These are the activations of a small network on made-up records, seen along a few directions, one row for each record.
After each row come some of the record's fields: K, B, C, F.
A field that a record lacks is left out.
Other fields move the rows too, some of them a lot.
In the rows, zero is written as 500.
Random noise pushes rows far along 5 fixed directions. That doesn't count. These rows show it; they differ only by the noise:
558	534	494	306	436	394	588	614	527	478	533	415	677	380	564	582	486	239	524	580	736
497	511	549	417	541	448	479	590	433	572	502	498	593	528	430	651	546	540	499	621	597
570	545	510	418	590	535	617	649	390	759	590	402	624	430	501	580	667	483	646	656	611
334	290	510	826	472	603	452	244	600	216	472	653	165	632	432	349	368	509	309	270	353
511	559	580	370	523	393	345	568	473	425	392	571	564	628	382	669	449	566	400	600	609
380	329	546	704	540	593	537	488	345	706	627	550	440	497	411	605	651	729	549	573	322
454	431	479	579	626	594	690	523	460	673	626	401	491	461	494	487	631	453	585	528	603

431	504	423	621	680	621	613	391	613	483	526	406	342	590	489	320	522	519	513	332	559 : K=k3 B=b1 F=f2
294	342	533	551	361	371	413	378	577	211	476	629	439	534	422	631	353	511	302	417	461 : K=k2 B=b2 F=f1
432	576	603	490	611	469	358	429	484	347	251	608	412	732	345	498	325	343	218	518	732 : K=k4 B=b2 F=f1
615	536	450	593	526	662	599	499	484	639	566	437	417	426	596	305	599	456	650	452	409 : K=k2 B=b2 F=f2
498	524	410	540	372	525	489	447	523	556	540	460	548	371	643	372	497	615	573	398	226 : K=k3 B=b1 C=c1 F=f2
429	535	489	477	244	442	360	406	524	294	436	670	425	420	522	492	417	538	425	415	214 : K=k3 B=b1 F=f1
442	539	553	482	426	496	470	535	301	707	449	550	644	408	502	556	516	454	435	651	431 : K=k4 B=b1 C=c1 F=f1
434	385	469	535	463	434	540	449	618	384	549	442	514	473	533	514	422	467	466	407	550 : K=k2 B=b2 C=c1 F=f2
625	595	500	486	551	562	451	574	413	694	474	460	593	513	543	445	550	603	570	574	434 : K=k4 B=b1 C=c1 F=f2
450	453	461	619	490	573	535	420	528	501	555	509	377	476	512	420	539	592	548	401	344 : K=k3 B=b1 F=f2
611	529	476	459	387	482	479	548	481	546	515	474	622	393	622	453	477	448	559	524	416 : K=k4 B=b2 C=c1 F=f2
403	530	444	589	376	582	514	378	475	495	504	582	389	396	554	367	519	536	499	395	220 : K=k3 B=b1 C=c2 F=f1
574	510	568	553	521	553	389	529	408	545	446	589	449	588	439	515	519	582	484	572	434 : K=k4 B=b1 F=f1
522	536	435	492	558	578	676	520	512	608	573	379	541	409	585	382	564	325	576	485	617 : K=k1 B=b2 F=f1
490	272	531	610	322	504	562	546	404	578	724	583	460	322	514	666	666	648	675	580	227 : K=k1 B=b1 F=f1
513	550	526	365	521	431	524	578	509	482	495	484	544	492	452	617	530	431	518	571	652 : K=k2 B=b2 F=f1
291	366	478	534	407	454	645	451	523	474	644	508	460	341	476	633	574	509	529	468	423 : K=k3 B=b1 C=c1 F=f1
417	540	574	603	471	562	359	407	364	528	339	657	419	578	424	443	428	503	316	527	381 : K=k1 B=b1 F=f1
403	401	424	699	423	571	502	320	593	389	524	514	364	483	571	310	417	543	453	286	295 : K=k3 B=b1 F=f2
623	496	535	507	359	462	345	486	539	321	410	578	494	529	551	441	348	396	421	467	457 : K=k4 B=b2 F=f2
458	591	569	390	443	450	454	564	332	644	418	546	629	436	461	607	512	408	435	662	535 : K=k2 B=b2 F=f1
622	530	481	403	528	476	589	610	503	594	548	364	667	433	591	490	510	324	577	569	694 : K=k4 B=b2 F=f2
568	566	474	526	405	508	354	383	625	237	354	570	396	572	564	296	304	404	374	330	436 : K=k2 B=b2 F=f2
336	586	441	427	633	462	533	483	511	595	486	405	607	555	457	542	527	656	464	483	557 : K=k3 B=b1 F=f2
516	598	519	523	347	583	460	485	315	675	440	594	521	354	569	400	531	422	498	571	273 : K=k2 B=b2 F=f1
329	210	575	688	422	416	407	456	419	490	566	562	589	545	433	693	414	637	355	549	417 : K=k4 B=b1 F=f2
416	574	496	356	435	377	443	505	490	436	404	510	692	490	512	560	376	381	336	542	611 : K=k4 B=b1 F=f1
394	489	486	432	278	395	459	486	455	476	511	561	642	338	557	590	454	492	446	526	344 : K=k2 B=b2 C=c1 F=f1
647	502	540	574	511	523	306	514	471	513	419	525	521	632	511	441	418	638	475	507	409 : K=k4 B=b2 F=f2
209	299	565	580	647	390	505	437	533	404	528	529	460	669	276	770	475	667	331	512	664 : K=k1 B=b2 C=c1 F=f1
706	627	562	464	350	512	220	567	367	549	362	634	570	528	540	461	447	623	492	595	244 : K=k4 B=b1 F=f2
442	355	528	499	431	449	615	578	431	601	650	468	597	359	497	677	591	437	568	610	544 : K=k1 B=b2 F=f1
327	579	470	432	429	428	426	426	482	449	415	561	577	498	483	527	428	562	358	472	414 : K=k3 B=b1 F=f1
556	541	503	496	258	495	373	431	543	275	435	663	353	427	545	422	426	449	481	407	256 : K=k3 B=b1 F=f1
266	373	430	546	564	460	665	498	459	736	679	347	684	394	514	629	605	691	558	520	473 : K=k3 B=b1 C=c1 F=f2
634	564	551	365	357	416	322	568	513	335	458	652	442	515	459	622	513	652	560	546	339 : K=k2 B=b2 F=f1
620	515	546	445	490	471	434	608	449	573	506	490	578	505	492	584	533	542	567	602	516 : K=k1 B=b2 F=f2
700	577	530	521	433	550	358	508	511	426	404	574	424	542	548	379	439	485	515	480	389 : K=k4 B=b2 C=c1 F=f2
504	373	507	663	523	544	475	440	534	470	514	494	444	562	511	437	440	539	459	437	465 : K=k4 B=b1 C=c1 F=f2

Which values does each new row have?
401	486	447	548	472	542	576	489	437	683	607	455	541	383	533	510	617	653	599	496	313 : K=k3 B=b1 F=f2
432	526	541	517	494	455	291	463	473	459	412	604	457	632	383	596	467	809	430	492	321 : K=k3 B=b1 F=f2
436	597	490	471	458	461	328	432	520	408	379	576	485	585	465	484	418	671	399	434	350 : K=k3 B=b1 F=f2
220	510	577	531	629	467	437	473	266	742	401	551	656	609	334	671	497	631	277	667	548 : K=k4 B=b2 F=f1
339	410	423	724	701	619	601	292	686	354	512	430	246	666	449	296	442	529	417	235	572 : K=k3 B=b1 F=f2
465	503	517	380	379	395	476	612	389	660	580	498	678	354	496	720	602	655	601	638	370 : K=k3 B=b1 F=f2
560	423	455	566	459	534	603	518	508	599	603	390	591	380	634	417	508	409	586	481	489 : K=k4 B=b2 C=c1 F=f2
585	408	522	676	420	611	519	428	535	390	527	590	265	465	532	369	495	381	537	417	378 : K=k4 B=b2 C=c1 F=f1
694	554	553	440	312	449	296	556	468	410	403	599	558	484	564	488	395	461	484	549	378 : K=k4 B=b2 F=f2
418	419	468	570	677	523	625	474	550	543	541	358	562	581	496	457	465	411	435	464	746 : K=k4 B=b1 F=f2
625	480	486	543	532	533	499	498	585	441	484	443	475	544	562	381	435	418	512	440	573 : K=k4 B=b1 C=c1 F=f2
393	553	512	476	334	494	486	494	320	676	477	563	614	328	539	527	530	461	465	592	317 : K=k3 B=b1 F=f1
452	406	516	595	327	491	425	394	547	288	486	638	354	473	501	472	416	473	426	401	330 : K=k2 B=b2 F=f1
391	510	547	419	582	419	478	545	473	526	489	515	539	564	366	708	547	639	464	585	584 : K=k2 B=b2 C=c1 F=f1
554	397	532	568	425	476	428	512	492	485	519	522	532	494	526	533	453	551	494	515	423 : K=k4 B=b1 C=c1 F=f2
616	420	559	753	473	703	453	484	358	645	553	622	288	502	486	406	628	641	619	528	190 : K=k4 B=b2 F=f1
435	580	439	416	578	451	501	525	505	625	506	390	670	510	521	534	518	681	518	504	499 : K=k3 B=b1 C=c1 F=f2
321	453	461	560	401	447	437	341	604	287	454	565	418	519	488	466	372	545	358	336	380 : K=k3 B=b1 F=f2
529	405	537	515	285	465	496	525	460	457	568	588	484	334	542	580	521	424	550	543	354 : K=k1 B=b2 C=c1 F=f1
